A small network was trained on made-up records. Each row is its average activation on records with the value named, seen along a few directions.
Related values have similar rows: they may be neighbours, one step apart, or belong to one group.
Strong random noise was added to every row along 2 fixed directions; ignore it. To show where, here is one row again and again, with new noise each time:
[ 154   77  -88  -70 -201  -28  373 -220 -321   68   70 -174  157  194
 -398  130   84  -89]
[ 221   96 -497  -52  -50 -403 -152   55  -20   19   59 -187  -75  -64
 -236   -8 -372 -325]
[ 224   93 -526  -61  -30 -433 -212  101    9   35   49 -188 -110  -93
 -201  -11 -422 -345]
[ 205   69 -450 -126   -5 -386 -247  202    3  157   -3 -184 -170 -112
  -97   50 -438 -323]


Field GULAL:
sal: [ 343   58  250  524 -137  -50  250 -170  179 -270  -97  -21  173  110
 -246 -278   30  202]
sofu: [ -93 -104   58 -238 -158  578  194 -572 -234 -963   22  338 -156 -107
 -311  -94  -12 -235]
rif: [-154 -175  369 -292   53  296  -48  374  115  639 -310   86 -232 -218
  738  469  -44  262]
gil: [  27   64  422  100 -257  310  193   45 -249   75 -291 -274  -54  502
 -311   61  307  272]
bim: [-169   -3 -465  -70  470 -372 -634  373  477   58  361  272  -54 -388
  604 -218 -241 -104]
lige: [  57 -122 -258  184  210 -432 -704  595  564  209 -317  -22 -464 -505
  669 -220 -621 -205]
lop: [-359  -36   57   -9  103  216   98 -553 -129 -444  370  219  194  -94
  -94 -122  370 -102]
bugo: [  13  102  130  -99  -99  165   32  172 -320  342   46 -238   33  181
  -64  156  189   76]
zek: [-219 -107 -157   11  255 -208 -167   -6  342  180  159  326  186 -224
  392  -71  129  162]
pudef: [-419  -64  164 -348  493    3 -393  477  239  204 -258  253 -226  -34
  496  261 -245   57]
lev: [ 313   96  125  598 -339  -44  337 -325  -31 -439  128 -234  329  323
 -629 -404  343  203]
GULAL is arranged as a line.
What is the length, in steps, of the shortest route from bim to lop?
> 2
Which values are neighbours of lige? Give them in the order they are listed.
> sal, rif
Which values are neighbours of gil? Give them in the order they are listed.
> bugo, lev

Field SOP:
dem: [-208   75 -344  234  152 -441   91 -128  143  111  253   32  413  112
   70  -47  335  311]
lisiv: [-312  -32 -130 -282  395 -212 -426  322  100  584  144 -131   29  -31
  217  136   17 -114]
gab: [ -65 -106 -524  -54   63 -228 -362 -283  209 -600  256  328 -187 -420
  236 -124 -218 -412]
korir: [-451  114  311 -657  261  368  114  371 -393  844  -39  -98  -59  217
  190  707  314  288]
bap: [-294 -300  913 -135  262  623  259  229  122  187 -322  367  -86  136
  522  333  360  563]
pum: [ 139    9  452  369 -224   78  266  142  -19  644   39 -265  269  234
  169   67  373  518]
fev: [-243  -66 -255   24  313 -356 -839  230  479 -649 -110  129 -293 -342
  166 -378 -602 -405]
gaku: [ -28  -96   -2  -17  -80  229  329 -534  193 -324   75  452  273 -196
  256 -112  326  130]
rek: [ -78  -80 -126 -207  -53  101   17 -300 -157 -833    8  327  186  158
 -727 -147   54  -91]
rumud: [-226 -105  266 -613 -167  861  569 -238 -467   13   65  301  -40   22
  125  517  389   90]
safa: [ 344  115 -236  467  171 -560  -48   34  499  -36  127    2  116 -299
  222 -267 -473 -182]
lator: [  91  -39  373  306 -308  264  203    4 -193   33 -295 -244 -203  278
 -212 -112  253   88]
noz: [ 282  -39  124  361 -222  -89 -223   84  418  191 -439  -66 -144   72
  150 -197  -77  165]
lisi: [ 162   55  -82 -241  -65  100 -313  350   -2  114 -367 -272 -649   38
 -137   72 -448  -42]
peno: [ 146 -136  139 -171   37 -173 -540  813   -2  867 -178 -292 -422 -244
  368  -59 -285 -109]
kizof: [ 256  259 -305  216 -339   51  833 -759 -603 -689  341  -81  614  269
 -907 -104  147 -212]
rubu: [ 161   98  173  395 -211 -103  827 -840 -384 -445  347 -151  475  167
 -608 -150  229 -162]
naz: [ 152  121   65 -368    7  110 -444  792 -267  709 -176 -306 -397  -23
  316  333 -343  -75]
A value of SOP combines one of 6 hidden first parts with one of 3 second parts; all combinations occur once.
naz and peno share the first part; naz and korir share the second. Which value has the first part of korir and the second part of peno?
> lisiv
kizof and rubu share the first part; kizof and rumud share the second. Which value has the first part of rumud and the second part of rubu?
> gab
lator and lisi share the first part; lator and fev share the second. Which value has the first part of fev and the second part of lisi?
> rek

Field BONUM:
mupo: [ 201   60 -173  211  -12 -241  -19   52  151  -53   57  -28   87 -113
   50  -92 -209  -11]
mogag: [ -32   39  166 -232  -55  188  127   95 -279  306   31 -154   15  115
   27  271   75   57]
mul: [   2 -107  526 -229  -42  377   -6  436 -173  716 -282 -147 -215   89
  311  295  121  240]
gavu: [ -34  -66  -83  -78  207 -108 -268  287  168   76  -35  155 -136 -250
  257  -62 -202  -77]
fosul: [-225    7  362   19  -36  283  381 -370 -237 -277   32   30  203  262
 -204   46  337   89]
balu: [  98  -22  166    4   43 -102  -38  283  -54  328  -52  -68  -94  -35
   95  -17  -33   10]
kan: [  -8  -27  -92   48   20 -128 -125   89  101  184  -71  -28 -129  -45
  140  -35   -9  -61]
tagu: [ -53    7 -216   50   44  -68  -96 -122   80 -329   15   54  -22  -57
 -108 -122 -112 -156]
posi: [  15   -3   78  -66 -119  176  118  -61   -7  102  -44   38   29   98
   35  130  170  194]
lufi: [ -58   29 -341   93  141 -299 -349    8  329 -199   54   40    0 -135
   83  -97 -258  -95]
nele: [  40  -34 -289 -154   57 -100 -304   50  110 -235    9  117 -232 -218
   -8  -91 -306 -245]
BONUM is arranged as a line.
Which values are neighbours of posi? Give them in the order they are listed.
> kan, lufi
Which values are neighbours of tagu? Give them in the order they are listed.
> fosul, nele
Which values are neighbours of mul? Give them in the order they are listed.
> mogag, balu
